Each row below holds a small network's activations on one input, seen along a few directions.
In each table, some parts of the input vary, and every possible input appears once, in random order.
A made-up example of a description, with smaller parts first: values(2) and (point or line(9) or (line(4) and ring(5))).
Shared parts are said once, and a part with two or three values counts as separate values.

A family of inputs:
row 1: [-36 -14 -41  26  -8 -24  12  -7 -13  32  26 -37 -68 -18]
row 2: [-31 -18   4  12  -8  23  34 -10  42  -3 -30  26 -72  20]
row 3: [ 15   4 -22  -7   2 -13 -38  14 -44  -4  36 -22  55 -12]
row 4: [ 53 -39 -21  22  -1  40  44  22   0  20  -2  30   1 -33]
row 5: [ 30 -33 -23  26   0  34  55  18  14  23  -8  28 -37 -22]
row 6: [-28  28  10 -27   3 -26 -63  -6 -16 -29  11 -20  34  32]
row 7: [-49  26   3 -20   3 -29 -49 -13  -7 -23   3 -25  -7  35]
row 8: [-59  15  -8  -2  -7 -32 -25 -18   2  -7   7 -31 -46  26]
row 9: [ 27 -12 -40   6   4 -10 -15  19 -48  19  38 -26  35 -34]
row 10: [ 29   1  24 -21   3  37 -22  13  12 -35 -18  38  58  16]
row 11: [  1 -28 -12  25  -3  29  53   0  32  17 -21  27 -64  -2]
row 12: [ 37  51 100 -12  13 -29  50 -39  38  14 -42  12  46 -14]
row 13: [ 17 -23 -50  26  -5 -13   6  14 -42  35  44 -29  -1 -46]
row 14: [ -7 -19 -52  26  -5 -19  15  11 -29  38  38 -34 -40 -38]
row 15: [-64  -3 -24  14  -9 -31  -3 -20  -2  11  14 -36 -74   7]
row 16: [  6  13  39 -32   7  27 -25   2  27 -46 -35  40  36  44]
row 17: [  1  63  68 -15  11 -82   8 -47  -8  27   2 -52  41 -26]
row 18: [-19  11  31 -23  -1  27 -14  -2  36 -36 -37  34  -5  44]
row 19: [-24  -1  21  -8  -3  22  13 -10  44 -23 -40  32 -44  40]
row 20: [ 49 -10   7  -7   2  41   1  23   0 -19  -8  37  57   0]
row 21: [ 58 -27 -11   5   0  46  22  31  -5   6  -2  30  36 -26]
row 22: [ -3  16  -5 -16   4 -18 -58   3 -30 -19  25 -20  57   6]
- What do these inputs look like to the network? => values(2) and (point or ring(10))
- The inputs of row 10 and row 22 match in every part but the values(2) part. If row 19 is changed in the same way as row 10 into row 22, which row does it become? => row 8
- Which other rows does row 15 become when the values(2) part takes its other values? List them by row number. => row 2

A family of inputs:
row 23: [-23  -9 -36  13   0 -32 -14 -13 -36  27  33 -47 -17 -27]
row 24: [ 41  22  11 -38  12  -2 -64  23 -38 -28  18  -2 110   1]
row 25: [ -3 -18 -25  28  -8  -9  41  -1  -1  41  12 -13 -61 -32]
row 26: [-43  14 -14  -7   2 -47 -26 -18 -29  -3  22 -38 -22  10]
row 27: [ -9   8  28 -16   8  16   7  -5  31 -18 -36  25 -11  32]
row 28: [ 35 -40 -37  26  -2  32  43  24   5  24   1  21 -36 -22]
row 29: [-37  12   3  -3  -7 -20 -32 -18   4 -18   7 -18  -7  26]
row 30: [-32  15  27 -20  -4   2 -27  -9  22 -26 -23   8  -9  36]
row 31: [ 25 -30 -12  25  -3  47  29  19  21   0  -8  45  -1  -8]
row 32: [ 19 -12  15  -7  -6  55  22  15  31 -21 -32  47   1  14]
row 33: [ -5 -15 -53  32  -6 -19  19  15 -31  39  41 -40 -28 -37]
row 34: [ 31  53  93 -32  15 -24   2 -31  22 -17 -35  11  81   8]
- What do these inputs look like to the network? => values(2) or ring(10)
